Each row below holds a small network's activations on one record, seen along a few directions.
Here are examples, each followed by its value of one field, Nevag.
The word missing means that the record has no Nevag.
The largest differences between rows may come from other fields.
In the rows, 500 means zero.
Random noise pushes rows far along 8 fixed directions. That doesn't count. These rows show it; they differ only by the noise:
[653 360 418 405 515 551 539 565 414 390 495 339 168 525 483 297 464 433
 614 497 480 720 557]
[479 438 412 540 649 600 439 493 520 414 369 624 372 620 385 293 468 519
 583 297 261 432 486]
[458 592 585 469 433 489 514 576 620 387 463 459 571 546 471 434 314 524
 553 542 466 654 479]
[392 433 498 432 393 363 599 747 755 362 787 389 614 525 261 493 494 424
 320 293 614 219 459]
[387 586 383 522 450 418 879 585 575 527 462 426 427 516 661 224  49 635
 435 496 423 439 543]
[221 598 318 651 553 708 545 589 567 409 466 716 606 581 376 539 570 580
 467 393 313 142 425]
[638 251 646 545 467 507 308 313 553 403 456 512 401 474 492 483 660 232
 476 305 781 637 362]
[470 461 446 488 619 522 436 623 582 377 477 532 421 645 303 321 462 533
 545 296 248 384 521]
[340 500 505 308 178 578 687 648 865 265 756 442 749 385 304 584 458 264
 371 546 958 675 319]
[693 446 750 495 533 145 314 592 417 494 674 391 557 507 318 547 548 617
 669 338 324 296 556]

[548 585 741 543 403 272 475 590 626 517 497 233 571 572 622 465 305 577
 275 516 588 580 586]  b21
[451 771 527 749 519 702 275 597 443 455 314 502 553 667 548 644 629 701
 341 653 211 493 529]  b5
[419 751 407 407 460 698 374 585 359 523 662 602 807 376 300 912 870 572
 667 820 563 466 422]  b14
[501 526 610 531 474 645 256 610 525 346 499 446 491 547 423 677 694 428
 510 610 502 703 490]  b22
[376 494 345 546 528 596 623 481 499 529 508 603 507 446 495 470 526 560
 480 460 469 252 535]  b27
[432 492 591 630 277 479 528 480 599 520 592 456 635 403 538 721 606 401
 253 487 781 435 392]  b11
[590 500 395 512 337 571 683 485 328 550 487 459 324 342 579 525 518 563
 558 639 505 648 495]  b11
[483 478 335 374 413 653 638 704 523 375 648 455 469 452 331 492 573 491
 498 561 485 522 499]  b28
[548 324 388 489 461 731 494 354 478 453 507 682 456 349 344 526 757 399
 479 356 650 507 382]  b21
[431 597 527 424 492 305 785 518 561 596 549 514 657 462 540 414 140 679
 588 547 365 400 532]  missing
[508 514 358 360 637 679 255 470 521 462 591 626 589 522 230 595 864 355
 516 453 635 520 408]  b14
[541 397 759 503 422 269 469 526 678 434 459 298 496 553 654 424 261 369
 383 388 632 628 533]  b19
[500 514 485 440 497 561 403 580 527 457 652 531 570 507 261 594 714 504
 588 480 450 413 465]  b18
[455 507 413 373 453 540 606 650 558 429 656 568 532 476 287 487 515 546
 487 433 399 417 511]  b8
[691 469 517 558 373 385 682 387 315 623 545 439 393 343 667 439 444 558
 440 528 634 573 478]  b22
[659 424 487 538 574 571 285 541 384 458 598 713 492 458  60 557 871 653
 563 222 141 264 466]  b5
[359 524 421 589 482 589 580 689 436 423 514 359 410 580 584 661 568 532
 451 659 445 352 561]  missing
[504 714 582 475 354 398 604 572 472 574 593 465 694 428 498 574 363 710
 533 677 463 577 528]  b8
[577 303 359 365 581 570 516 520 499 425 560 422 241 544 451 327 563 350
 588 412 520 594 539]  b19
[368 633 499 427 540 667 375 593 732 354 462 563 626 648 312 429 426 476
 485 480 386 616 466]  b18
[813 574 570 386 468 369 507 542 205 575 574 348 432 398 521 464 474 700
 792 728 347 736 607]  b28
[689 444 643 501 476 392 291 560 245 479 559 321 382 439 488 691 764 551
 711 638 471 528 622]  b27
[662 390 417 375 588 604 420 293 343 486 474 624 364 417 434 474 718 366
 732 467 589 651 456]  b2
[553 270 690 377 461 318 363 471 785 323 640 605 664 455 126 414 561 307
 504 167 625 508 371]  b23
[267 550 422 454 488 444 775 495 769 453 465 824 758 465 290 272 143 613
 494 222 275 272 413]  b23
[313 760 305 544 662 712 446 629 501 453 430 526 532 653 515 618 648 544
 477 659 373 396 560]  b2

Here are new rows. What is Nevag for each?
[496 460 528 670 652 504 350 343 383 534 357 794 575 509 388 550 627 597
 646 325 204 210 437]  b23
[630 434 524 512 514 613 459 258 550 507 255 601 428 479 548 258 397 495
 453 372 551 800 447]  b21
[625 519 719 493 435 253 457 597 618 516 486 174 402 653 711 400 268 452
 279 583 627 698 617]  b8
[522 494 768 614 407 387 307 469 715 435 463 501 664 528 460 550 427 471
 277 317 551 541 420]  b5
[626 421 584 411 559 344 445 504 553 469 529 391 396 541 428 328 421 469
 540 425 433 640 560]  b23
[445 462 445 574 500 548 673 434 390 541 356 455 367 494 751 478 355 503
 540 633 528 551 519]  missing
[545 544 521 348 396 558 487 527 475 455 671 613 761 345 262 666 631 528
 710 601 512 580 419]  b28
[443 467 496 509 532 592 528 402 437 498 443 648 545 456 447 550 536 537
 665 495 422 514 448]  missing
[247 254 206 570 652 747 724 509 709 443 357 549 190 654 580 206 424 293
 214 222 550 304 504]  missing
[536 675 506 321 532 562 424 670 755 394 500 554 693 611 201 295 392 552
 476 445 342 763 470]  b22
[586 477 647 510 474 421 533 359 535 511 266 361 358 504 796 321 153 493
 513 593 590 925 538]  b21
[623 536 721 571 341 323 385 495 445 576 626 415 610 388 478 756 659 549
 464 532 545 448 477]  b11
[531 456 467 487 573 533 505 573 456 444 390 317 204 583 613 340 357 464
 530 599 373 717 637]  b23
